Each row below is a small network's average activation on inputs in which a field has the value named, seen along a few directions.
Related values have similar rows: they may be neighbours, one step apart, or belong to one group.
In the rows, zero is written as 500.
Random noise pushes rows far along 10 fixed directions. That doesn't count. These rows show it; they differ only by the noise:
[468 444 502 788 709 700 449 565 547 752 814 619 299 484 558 581 615 441
 466 413]
[477 290 398 171 348 491 593 557 632 531 551 439 678 560 684 457 450 367
 499 600]
[349 420 480 374 568 616 591 687 578 529 528 794 335 451 231 555 567 557
 317 572]
[477 549 684 673 700 655 519 564 262 573 641 612 543 507 611 678 301 381
 367 455]
[661 366 450 627 536 509 479 663 309 590 534 436 443 455 433 481 682 676
 596 352]
[626 537 517 283 492 499 319 411 508 767 278 453 265 666 173 538 659 722
  39 469]
[491 554 432 585 428 337 363 376 427 555 259 477 583 615 532 506 568 473
 490 481]
[443 511 434 335 342 527 586 469 622 486 560 503 578 629 555 401 565 405
 528 579]
[556 514 520 462 569 530 519 326 696 742 635 372 309 598 601 432 575 559
 417 596]
[569 408 496 360 414 529 618 652 465 627 690 457 595 531 487 495 647 438
 492 525]
[609 434 462 453 456 593 594 608 382 529 566 436 444 636 413 354 664 666
 571 399]
[928 575 532 521 256 456 224 541 230 518 499 176 685 308 502 644 623 541
 434 311]


Field H:
h1: [683 434 459 396 553 558 466 399 584 557 643 218 368 341 659 419 403 675
 568 528]
h8: [433 626 546 523 434 482 491 487 700 343 533 532 415 357 382 449 524 523
 536 582]
h5: [717 296 475 225 437 576 525 614 534 368 464 383 504 371 511 464 405 650
 517 414]
h12: [563 598 767 564 688 388 584 478 455 507 535 398 431 242 528 649 314 607
 417 656]
h10: [465 472 515 305 479 493 474 526 619 305 291 560 491 383 407 560 298 566
 428 551]
h9: [334 567 519 463 439 288 706 609 345 312 355 580 673 422 281 489 524 498
 665 612]
h4: [465 401 500 615 646 382 559 453 651 378 452 536 310 184 585 497 383 669
 644 629]
h6: [311 618 630 480 565 519 692 520 485 559 674 562 599 575 391 513 468 274
 461 584]
h3: [508 351 518 357 537 411 637 571 627 667 651 497 493 394 552 559 554 432
 431 695]
h11: [680 393 487 377 423 463 278 687 322 474 405 521 756 311 491 762 428 363
 335 384]
h2: [501 389 396 484 511 473 455 519 685 424 408 466 410 542 427 363 546 612
 641 422]
h7: [607 823 589 607 392 622 451 391 458 398 755 416 493 437 392 540 577 434
 484 415]
A value of H combines one of 4 hidden first parts with one of 3 second parts; all combinations occur once.
Changing only the second part turns h6 into h2. h9 has the same second part as h6; what does that change turn h9 into?
Answer: h10
Changing only the second part turns h7 into h4. h1 has the same second part as h7; what does that change turn h1 into?
Answer: h3

Field J:
j14: [628 394 515 609 625 589 230 430 612 640 477 393 339 481 628 609 438 557
 359 342]
j10: [637 764 606 671 480 712 399 391 424 400 629 393 426 633 439 418 499 546
 546 289]
j15: [692 603 624 649 480 635 499 533 429 528 811 358 508 501 569 479 540 459
 615 351]
j4: [615 291 311 361 444 759 503 557 692 510 677 310 222 580 365 207 715 753
 622 268]
j12: [543 712 508 792 614 143 479 184 532 667 466 345 393 391 599 478 647 579
 681 710]
j11: [537 381 432 781 597 484 422 673 279 432 324 579 518 526 503 469 568 644
 679 290]
j3: [449 686 496 753 456 537 459 489 403 264 425 673 537 340 524 591 452 471
 616 522]
j1: [610 694 463 387 193 592 554 404 388 134 496 402 731 561 731 399 366 464
 661 491]
j2: [619 589 674 622 654 443 617 460 366 675 544 427 413 595 492 464 572 650
 477 539]
j9: [135 586 482 540 569 327 531 476 387 578 193 797 574 705 208 551 564 341
 382 553]
j7: [551 725 523 426 401 533 399 277 474 480 409 351 437 668 419 410 498 517
 385 459]
j16: [481 503 506 161 352 501 410 570 750 679 649 546 468 295 247 707 633 369
  86 676]
j6: [448 551 593 652 684 500 422 452 464 571 360 674 390 616 434 549 481 513
 384 455]
j5: [338 367 297 439 345 695 470 618 748 512 630 583 493 684 380 369 667 364
 517 350]
j8: [390 403 330 495 431 526 611 626 524 432 619 629 432 441 406 403 687 561
 629 520]
j13: [506 556 455 728 426 508 346 680 403 209 405 733 541  87 387 695 497 510
 578 456]
The values of J form a line.
A walk along J starts at j1 and steps to its neighbour j3. Put j10, j11, j9, j7, j16 in the order it reaches them.
Answer: j11, j10, j9, j7, j16
Which values are neighbours of j14? Give them in the order they are listed.
Answer: j15, j6
Which values are neighbours of j8? Give them in the order they are listed.
Answer: j12
